Here are a small network's activations along a few directions, averaged over the inputs that share one value of a field.
Related values have similar rows: they may be neighbours, one step apart, or belong to one group.
In the rows, 500 means zero.
Random noise pushes rows far along 9 fixed directions. That doesn't count. These rows show it; they differ only by the noise:
345, 585, 343, 615, 557, 560, 436, 417, 491, 573, 573, 353, 735, 516, 602, 694, 379, 215, 669, 462, 694
532, 565, 226, 452, 406, 350, 419, 174, 372, 472, 413, 625, 568, 578, 563, 567, 369, 393, 650, 539, 633
616, 422, 505, 523, 545, 424, 484, 538, 552, 601, 441, 452, 414, 442, 603, 499, 605, 518, 468, 498, 559
409, 438, 502, 538, 473, 526, 578, 624, 878, 628, 663, 259, 649, 525, 663, 444, 571, 416, 587, 273, 710
680, 566, 479, 853, 504, 472, 407, 607, 88, 422, 435, 488, 533, 392, 498, 564, 400, 412, 480, 696, 587
429, 547, 473, 746, 283, 523, 633, 657, 434, 197, 392, 537, 658, 542, 357, 345, 416, 549, 563, 671, 696
189, 626, 328, 323, 315, 517, 597, 176, 372, 337, 523, 582, 674, 543, 428, 573, 344, 260, 642, 569, 639
283, 529, 548, 233, 410, 495, 577, 367, 531, 470, 451, 549, 449, 426, 458, 500, 591, 366, 487, 554, 532
405, 417, 573, 701, 649, 662, 470, 715, 550, 646, 669, 261, 569, 466, 564, 524, 553, 382, 448, 359, 536
882, 303, 238, 633, 365, 247, 605, 373, 466, 438, 395, 580, 425, 636, 648, 312, 486, 792, 480, 497, 706
426, 565, 442, 573, 381, 533, 441, 366, 121, 426, 679, 537, 560, 492, 445, 454, 356, 312, 470, 463, 493


Field K:
k4: 491, 605, 612, 637, 442, 425, 481, 733, 588, 470, 550, 394, 531, 390, 552, 406, 532, 430, 420, 474, 580
k5: 648, 637, 632, 486, 648, 559, 429, 419, 490, 551, 494, 560, 638, 424, 376, 738, 327, 522, 755, 586, 259
k7: 395, 697, 616, 690, 689, 702, 167, 667, 586, 542, 521, 399, 724, 606, 302, 527, 415, 354, 635, 509, 440
k8: 370, 525, 407, 597, 727, 619, 442, 657, 204, 512, 214, 393, 560, 475, 597, 766, 585, 301, 293, 749, 834
k1: 524, 665, 383, 383, 361, 368, 432, 312, 544, 401, 362, 689, 585, 558, 464, 598, 383, 476, 677, 557, 498
k2: 569, 460, 490, 627, 380, 486, 540, 457, 340, 399, 545, 524, 465, 616, 531, 432, 441, 562, 339, 453, 473
k3: 485, 496, 527, 352, 460, 491, 720, 446, 578, 364, 422, 512, 473, 481, 410, 454, 593, 622, 443, 643, 660
k9: 379, 445, 474, 332, 545, 557, 606, 502, 429, 352, 301, 652, 353, 503, 551, 603, 476, 643, 443, 678, 477
k6: 452, 626, 393, 498, 718, 587, 314, 433, 368, 544, 325, 625, 428, 591, 351, 541, 571, 449, 422, 661, 363
The values of K form a tree with 2 forks.
What is the length, in steps, of the shortest route from k6 to k9? -> 4
List every value one step from k4, in the order listed. -> k1
List every value one step from k7, in the order listed. -> k5, k3

Field J:
j5: 529, 443, 620, 612, 570, 556, 370, 604, 485, 679, 649, 340, 442, 500, 501, 377, 698, 452, 280, 353, 518
j7: 350, 589, 638, 324, 377, 526, 499, 576, 543, 400, 431, 651, 390, 455, 397, 427, 521, 536, 495, 531, 337
j10: 257, 443, 543, 456, 610, 632, 500, 564, 666, 575, 598, 414, 526, 500, 436, 474, 572, 398, 431, 386, 392
j9: 608, 508, 431, 476, 653, 514, 510, 399, 508, 487, 313, 612, 510, 543, 425, 730, 431, 669, 635, 715, 380
j6: 379, 592, 419, 416, 292, 373, 435, 434, 634, 295, 208, 692, 609, 589, 365, 370, 520, 471, 628, 609, 650
j14: 482, 621, 476, 489, 447, 428, 523, 632, 727, 397, 150, 543, 597, 467, 525, 648, 478, 525, 716, 668, 653
j12: 908, 627, 459, 667, 528, 270, 235, 434, 258, 462, 289, 718, 370, 493, 455, 424, 445, 619, 507, 692, 421
j2: 359, 512, 502, 457, 396, 554, 622, 408, 267, 395, 539, 516, 481, 422, 468, 675, 394, 365, 492, 663, 545
j3: 418, 571, 332, 568, 629, 571, 248, 376, 276, 568, 381, 558, 583, 537, 520, 607, 461, 254, 514, 529, 641
j15: 661, 545, 413, 860, 623, 522, 363, 519, 360, 558, 513, 343, 704, 551, 552, 656, 350, 409, 618, 537, 627
j8: 648, 649, 549, 227, 297, 178, 306, 353, 557, 483, 366, 841, 222, 444, 499, 360, 532, 636, 598, 498, 259
j11: 598, 436, 535, 495, 486, 480, 675, 522, 510, 465, 643, 542, 426, 421, 501, 460, 467, 656, 514, 542, 325
j13: 533, 406, 344, 660, 478, 483, 696, 404, 202, 384, 637, 429, 574, 559, 586, 565, 308, 537, 410, 461, 523
j4: 554, 486, 515, 199, 561, 441, 463, 299, 804, 666, 568, 516, 486, 495, 543, 579, 493, 548, 723, 319, 312
j1: 508, 577, 545, 362, 409, 543, 698, 526, 521, 457, 580, 503, 508, 377, 453, 614, 423, 524, 616, 583, 405
Each value of J is a pair of two hidden parts, and every pair occurs once (5 first parts, 3 second parts).
j3 and j4 share the first part; j3 and j11 share the second. Which value has the first part of j11 and the second part of j4? -> j12
j1 and j9 share the first part; j1 and j6 share the second. Which value has the first part of j6 and the second part of j9? -> j15
